Each row below holds a small network's activations on one record, seen along a few directions.
Here are examples, each followed by its value of one field, VAF.
The largest differences between rows may come from other fields.
In the rows, zero is written as 500.
Random noise pushes rows far along 6 fixed directions. That doesn't count. These rows show it; they differ only by the noise:
[490,388,423,362,455,507,256,432,473,476,639,623,570,590,552,660,660,490,498,388,866,466,520,590,425,305,529]
[484,341,492,543,544,567,506,418,427,521,512,617,330,536,510,496,584,450,570,556,570,445,560,493,582,770,398]
[533,316,492,433,429,490,446,299,504,562,655,646,523,410,623,665,561,625,531,498,827,510,535,702,333,316,726]
[403,468,231,594,514,557,457,360,344,593,611,437,647,394,521,566,536,652,449,465,573,521,502,796,366,432,751]
[413,536,475,625,511,441,458,521,197,550,531,365,597,489,435,573,546,627,428,452,543,498,587,623,340,471,564]
[455,406,332,705,523,626,690,349,338,634,490,480,452,302,544,503,417,593,506,591,333,512,510,709,457,695,709]
[497,393,578,680,446,604,505,813,520,591,582,459,556,473,613,613,434,650,502,326,306,524,510,622,527,253,556]
[487,329,852,583,548,270,545,391,343,558,617,544,335,518,464,508,644,748,586,625,809,488,732,537,353,685,436]

[467,368,610,728,568,482,649,717,564,600,607,411,538,383,619,519,484,823,548,475,275,625,514,526,559,466,568]
beko
[484,533,488,502,469,524,333,662,571,525,528,409,729,519,463,550,497,630,490,338,420,521,514,641,474,135,561]
vato
[538,533,253,302,473,536,340,404,519,382,403,594,500,600,499,519,577,242,483,492,717,446,400,420,578,580,417]
zeko
[444,606,566,613,517,294,502,456,289,539,617,367,531,475,441,539,648,716,410,640,553,524,573,499,334,587,553]
sibo
[442,511,357,501,518,557,376,736,642,505,621,466,588,537,551,522,586,656,467,437,470,543,464,623,589,337,515]
sibo
[624,343,641,564,386,659,718,690,956,610,577,639,343,415,810,518,306,620,526,492,235,557,370,504,739,384,612]
babo
[482,598,452,636,555,542,608,535,368,525,434,383,483,444,449,483,428,424,488,543,220,482,444,484,462,618,512]
ditib
[434,425,720,392,608,491,294,689,786,399,537,578,394,761,460,341,561,488,631,384,646,422,563,415,654,538,143]
dete
[533,614,493,314,366,506,421,409,384,459,480,464,626,431,477,570,461,438,448,476,617,525,416,571,467,358,672]
vato
[478,622,357,514,551,586,690,365,260,476,298,442,459,434,463,436,349,340,488,561,290,446,501,450,443,757,547]
dete
[539,595,535,338,482,289,428,279,365,419,465,489,566,535,422,522,582,488,474,571,951,506,585,523,271,501,541]
zeko
[482,568,390,460,586,452,440,278,381,469,545,428,564,556,362,358,584,578,520,519,754,472,515,558,445,617,507]
nov
[472,687,479,505,449,393,410,534,380,505,499,407,696,517,438,551,502,466,405,399,528,488,507,528,338,311,508]
nepud
[633,456,626,456,442,517,465,545,370,458,458,593,418,528,506,646,520,333,451,497,542,460,579,338,434,428,404]
tek
[580,578,516,561,357,444,583,557,258,391,424,467,407,408,478,553,404,494,485,487,330,407,377,375,517,552,455]
nov
[525,613,546,373,451,434,449,494,375,428,405,546,444,635,348,500,502,337,486,487,668,471,554,320,417,565,385]
godes
[384,568,708,669,518,372,441,847,373,452,606,327,532,634,447,555,640,757,449,298,353,563,538,418,584,365,287]
beko
[484,524,593,471,463,433,458,486,575,478,503,463,475,513,470,513,460,479,536,482,583,482,541,478,493,354,468]
vuzar
[523,395,571,423,512,572,481,460,662,462,507,656,362,638,515,460,469,302,635,548,591,461,529,398,681,610,307]
vuzar
[507,512,396,428,433,560,323,744,667,427,577,561,481,662,508,512,580,378,467,345,478,510,453,367,635,405,376]
godes
[533,553,809,452,525,414,462,548,539,481,401,577,468,585,422,497,483,451,578,459,679,446,604,388,435,454,326]
nepud
[631,331,510,418,355,579,437,737,784,456,618,657,456,536,802,705,547,474,425,426,438,510,376,318,689,229,563]
babo
[421,508,700,529,616,191,416,412,527,568,770,385,583,523,471,426,696,885,530,520,815,590,618,737,271,326,599]
ditib
[566,415,240,398,501,649,482,317,524,490,506,631,457,405,542,563,528,319,452,549,555,473,457,541,527,540,583]
tek

Here are new rows. What is VAF for each?
[617,358,575,370,461,606,477,339,581,500,445,712,387,465,520,556,502,313,555,521,635,419,530,422,488,435,469]
tek
[498,670,406,280,382,422,392,475,439,403,456,420,557,515,539,579,458,378,409,403,606,460,467,423,352,290,544]
dete
[515,426,537,641,546,485,554,621,576,600,619,431,487,419,515,489,505,702,492,463,403,529,564,623,511,425,549]
tek
[624,509,668,386,385,600,578,508,615,479,313,551,447,516,508,495,317,379,574,391,532,457,465,422,469,316,451]
nov
[499,591,480,694,469,473,779,488,262,551,328,377,358,373,530,478,386,474,291,698,95,527,446,357,550,817,561]
babo
[623,426,514,509,375,481,636,294,385,595,534,584,518,224,631,675,467,634,442,684,542,553,448,593,309,324,894]
sibo
[456,467,424,529,526,584,531,449,750,580,544,460,503,507,543,375,441,639,529,476,491,508,486,655,572,504,619]
babo
[525,389,610,276,618,458,466,335,733,422,493,676,308,649,440,353,552,398,658,550,795,424,561,464,582,772,290]
dete
[465,627,441,574,485,550,340,753,352,472,521,322,796,588,457,657,475,520,397,279,405,574,445,494,395,200,499]
beko
[560,480,602,479,482,500,554,521,490,501,423,480,492,495,473,577,442,488,531,464,532,567,507,450,442,475,488]
beko
[364,526,368,565,693,498,257,652,451,473,622,435,503,745,382,338,769,470,434,410,495,465,556,427,738,705,146]
tek
[465,579,126,413,485,571,557,284,677,542,523,461,498,437,533,453,443,513,444,558,551,473,352,629,573,654,688]
babo
